A small network was shown many inputs. Here are its activations along a few directions, one row for each input.
Each table varies a few parts of the input and shows all the possible inputs, shuffled.
A made-up example of a description, with smaller parts first: ring(8) and (point or line(9) or (values(2) and line(6))).
Shared parts are said once, and a part with two or three values counts as separate values.
In the rows, 100 means zero.

Rows:
row 1: 102 125 122 96 110 122 71 75 87 104 85 106
row 2: 96 90 100 89 105 75 121 97 87 146 99 102
row 3: 102 126 113 115 120 116 107 59 103 109 87 111
row 4: 90 96 115 103 121 83 102 63 111 128 99 103
row 5: 101 86 110 75 104 73 90 105 75 129 95 92
row 6: 81 55 97 149 82 134 136 166 167 28 161 70
row 7: 103 108 84 72 87 81 91 110 69 105 80 109
row 8: 98 98 131 86 111 84 70 78 101 121 96 98
row 9: 98 108 71 88 96 77 125 93 80 113 84 113
row 10: 120 127 69 107 102 106 110 79 89 101 81 119
row 11: 84 53 107 133 74 137 100 181 153 20 153 65
row 12: 125 129 81 86 88 112 77 93 76 97 80 114
What do these inputs look like to the network? -> values(2) and (point or ring(5))
Changing only the values(2) part turns row 6 into row 11. The same change can be made to row 3. Which row results? -> row 1
Start at row 7 and move only the ring(5) part, one step at a time. The first step leads to row 12. Which rows follow, in order? -> row 1, row 8, row 5

Rows:
row 13: 65 94 130 87 109 83 115 96 88 141 95 97
row 14: 80 74 126 112 105 88 117 116 102 121 128 79
row 15: 106 137 117 112 100 128 72 99 77 102 80 105
row 16: 81 76 81 99 96 90 130 138 79 94 103 95
row 17: 88 116 115 117 91 133 81 112 98 60 97 88
row 18: 91 85 131 116 116 131 86 99 109 99 121 74
row 19: 123 92 67 79 102 56 102 94 74 134 83 120
row 20: 82 91 131 92 109 86 110 103 86 150 101 94
row 21: 70 74 130 103 111 85 126 112 103 109 116 78
row 22: 107 107 83 103 69 126 104 137 84 81 104 93
row 23: 116 99 73 91 81 101 106 131 121 49 110 100
row 24: 95 110 82 96 77 120 108 131 85 67 102 94
row 25: 113 144 58 168 124 128 183 40 134 114 99 122
row 26: 115 133 101 90 96 97 59 60 93 88 75 118
row 27: 92 141 59 162 114 128 185 37 138 106 88 129
row 28: 107 130 81 87 77 120 96 116 64 111 88 106
row 29: 78 101 76 85 101 84 119 114 56 121 91 107
row 30: 81 61 118 99 101 71 119 112 141 93 124 87
row 31: 125 95 73 98 71 107 100 140 124 65 111 100
row 32: 111 67 66 103 96 74 120 140 113 89 121 96
row 33: 102 72 118 113 107 117 78 99 147 84 129 81
row 34: 92 97 79 92 96 89 117 125 60 138 84 105
row 35: 95 63 113 106 105 71 109 114 139 103 142 81
row 36: 105 102 119 79 124 92 68 43 106 113 92 103
row 37: 81 106 136 90 128 122 83 78 93 115 94 95
row 38: 91 76 118 107 115 111 85 87 144 69 132 88
row 39: 120 95 125 86 117 98 65 56 108 127 86 105
row 40: 80 83 138 107 118 129 93 95 111 87 115 85
row 41: 95 67 66 94 95 71 122 137 117 77 116 101
row 42: 93 130 83 81 78 118 101 110 64 98 81 108
row 43: 121 104 105 123 90 117 73 117 134 55 112 101
row 44: 96 103 137 100 124 125 79 83 91 127 102 99
row 45: 139 121 74 73 79 89 85 93 83 108 72 119
row 46: 89 89 114 75 104 53 99 62 100 137 93 107
row 47: 106 104 106 117 91 115 79 110 133 43 106 101
row 48: 92 137 119 103 99 126 75 95 80 88 76 111
row 49: 103 116 113 126 92 135 77 118 97 72 99 83
row 50: 106 90 69 70 96 57 107 92 77 121 71 120
row 51: 113 87 119 82 116 53 98 69 98 147 98 105
row 52: 125 127 70 68 86 84 88 78 77 93 79 118
row 53: 135 128 107 96 99 100 57 74 95 98 71 116
row 54: 93 79 75 107 94 92 123 140 75 105 113 87
What do these inputs look like to the network? -> values(2) and (point or (line(4) and ring(5)))
Changing only the values(2) part turns row 15 into row 48. The same change can be made to row 25. Which row results? -> row 27
Changing only the values(2) part turns row 30 into row 35. The same change can be made to row 21. Which row results? -> row 14
Change only the line(4) part in row 15. List by row number the other rows that result. -> row 43, row 49, row 53
Change only the values(2) part in row 53. List by row number the other rows that result. -> row 26

Rows:
row 55: 61 78 138 87 94 80 83 130 117 105 100 92
row 56: 140 120 83 110 92 96 85 112 105 64 115 90
row 57: 100 67 96 117 109 94 123 96 124 120 142 102
row 58: 90 108 102 114 102 127 122 58 134 69 105 102
row 59: 107 102 96 148 109 98 105 86 135 88 109 99
row 60: 121 105 138 122 115 121 82 104 101 80 108 79
row 61: 105 121 86 141 101 120 110 137 99 84 92 100
row 62: 114 68 133 95 102 115 99 125 111 121 119 72
row 63: 90 67 79 121 89 115 114 139 80 111 110 100
row 64: 62 94 97 90 88 87 134 141 83 103 109 94
row 65: 137 70 83 82 85 92 108 125 106 96 120 83
row 66: 52 64 90 101 115 68 108 102 127 100 112 98
row 67: 131 120 73 55 113 71 70 60 50 124 72 115
row 68: 105 120 130 76 112 87 65 66 74 155 56 121
row 69: 95 91 93 66 79 59 108 132 110 85 120 95
row 70: 87 124 132 103 96 141 68 83 113 75 106 95
row 71: 109 109 98 86 129 73 112 29 77 149 73 119
row 72: 121 123 88 82 79 120 99 92 115 51 103 109
row 73: 97 124 79 86 112 94 99 79 42 146 45 121
row 74: 76 126 85 119 79 142 105 105 98 72 83 114
Changing only one part turns row 56 into row 59. The same change can be made to row 69. Which row results? -> row 66
What do these inputs look like to the network? -> values(4) and (point or line(4))
Start at row 74 and move only the line(4) part, one step at a time. The first step leads to row 61. Which rows follow, in order? -> row 63, row 64
Start at row 70 and move only the line(4) part, one step at a time. The first step leads to row 60. Which rows follow, in order? -> row 62, row 55
